A small network was shown many inputs. Here are its activations along a few directions, one row for each input.
In each table, some parts of the input vary, and every possible input appears once, in random order.
A made-up example of a description, with smaller parts first: one of 5 places around a ring, together with either a single point or one of 11 places along a line or (one of 2 separate values, together with one of 6 places along a line).
Shared parts are said once, and a part with two or three values counts as separate values.
(in the rows, 128 means zero)

Other details of the inputs shift rows strongly along two fixed directions, in all tables alike. That doesn't count.

Rows:
x1: [134  87 151 103 184 130  94  87  72 131  80 168]
x2: [153  70  97 161 157 175 162 157 149 113 172  63]
x3: [103 147 164  86 134  93 100 100  86 149  90 188]
x4: [188  89 112 146 186 163 117 129 118 102 114 100]
x5: [140 154 137 108 106 115 115 113 127 113 107 145]
x6: [175  90 132 115 187 151 105 107 102 111 102 133]
x7: [105 116 146 104 135 133 148 109 106 140 137 148]
x8: [120 126 113 111 142 147 137 104 125 104 121 159]
x9: [156 138 127 120 134 128 109 103 123 101 108 139]
x10: [124  92 136  83 189 145 123  81  83 124 110 182]
x11: [124 172 157 159  35 106 156 201 188 157 185  48]
x12: [155 130  82 176 119 148 128 159 157 105 139  74]
x13: [140  98 104 146 170 145 126 129 126 128 123 120]
x14: [ 95 170 128 122  86 104 125 128 135 135 131 161]
x15: [108 187 113 167  31 102 143 192 197 139 170  63]
x16: [ 63 169 180  92  76  75 129 116 114 183 125 177]
x17: [134 111 102 169 133 139 150 159 152 134 146  87]
x18: [ 78 177 149  98  90  85 113 101 121 138 115 195]
x19: [ 70 184 151  93  77  82 115 107 124 148 113 196]
x20: [162 151 107 155  92 135 136 160 163 108 148  80]
x21: [136  95 139  99 192 128  92  85  77 130  77 170]
x22: [102 122 146 122 114 110 127 131 124 159 136 137]
x23: [180  70  82 185 193 172 130 145 130 103 119  65]
x24: [ 77 211 155 115  33  66 119 141 151 149 141 144]
x25: [124  93 133  98 188 130 103  83  85 137  92 182]
x26: [190  77 111 173 162 170 127 158 148 110 144  53]
x27: [ 84 193 133 124  35 106 167 168 172 132 180 124]
x28: [121 116 122  95 172 145 123  71  97  94 102 191]
x29: [145  99 118 159 150 147 123 141 128 133 125  85]
x30: [157  88  83 164 166 178 159 159 153 108 167  71]
x31: [118 126 124 133 118 136 167 145 139 133 159 112]
x32: [136 149 161 115 110 108 127 128 120 142 120 135]
Description of these inputs: one of 4 places along a line, together with either one of 3 separate values or one of 5 places around a ring.
The inputs of x29 and x7 match in every part but the place on the line of 4. If x1 is changed in the same way as x29 into x7, which row does it become?
Answer: x2
Change only the place on the line of 4 in x14. List by row number the other rows that result.
Answer: x12, x20, x27
Change only the place on the ring of 5 in x22. List by row number the other rows that result.
Answer: x13, x16, x17, x25

Rows:
x33: [ 75 166 177  77  85  97 156 143 114 161 159 160]
x34: [ 83 173 170  91  47  83  98 124 136 150 124 166]
x35: [137 127  69 189 142 150 139 146 159 103 139 100]
x36: [115 194 183  91  75  70 119 144 120 159 122 150]
x37: [ 77 201 119 164  32  94 149 171 188 139 170  90]
x38: [106 197 185  86  63  60 106 149 131 165 137 159]
x39: [141  58 136 118 195 150 110  88  97 145 104 152]
x40: [122  87 135  92 187 145 128 114  99 118 133 158]
x41: [143  93 164 113 175 145 132  94  90 145 119 139]
x42: [178 117  99 184 134 150 139 186 158 122 129  47]
x43: [170 120  91 185  90 152 140 196 194  94 186  12]
x44: [124  65 111  98 204 158 117 105  95 125 113 163]
x45: [161 134  75 183  90 151 159 188 214  93 192  22]
x46: [ 69 185 164 119  54  74 109 127 122 144 121 153]
x47: [161  98 117 118 186 135  79 111 104 130  82 151]
x48: [156  91 124 188 121 156 162 195 190 134 200  27]
x49: [166 104 135 114 163 152 106  89  84  93  92 143]
x50: [151  84 121 180 126 154 173 167 154 143 154  51]
x51: [144 119 111 119 170 160 124  77  99 100  80 154]
x52: [ 72 196 149  95  47  72 124 134 159 151 138 189]
x53: [148 123 111 109 162 134 116  93 121  98 121 173]
x54: [112  78  99 118 203 149 125  98  77 131 115 153]
x55: [158 119 117 109 173 154 122  75  99  91  95 153]
x56: [140 118 118 138 181 119  89 107  94 134  79 144]
x57: [166 101 106 158 145 171 122 121 114 101 105  99]
x58: [115  82 140 135 173 121 125  90  92 154 107 144]
x59: [130 109 104 110 165 146 100  83 123 105  93 163]
x60: [ 64 164 169  85  75  96 161 142 110 171 143 166]
x61: [ 99 203 159  92  58  84 144 120 130 138 140 181]
x62: [158 131  81 180 116 157 167 164 174 102 145  78]
Describe the family of inputs behind these rows.
Answer: one of 5 places around a ring, together with either one of 2 separate values or one of 4 places along a line
Change only the choice among 2 separate values in x48. List by row number the other rows that result.
Answer: x40
Change only the place on the ring of 5 in x54. List by row number the other rows that result.
Answer: x33, x40, x44, x60
Change only the choice among 2 separate values in x58. List by row number the other rows that result.
Answer: x54
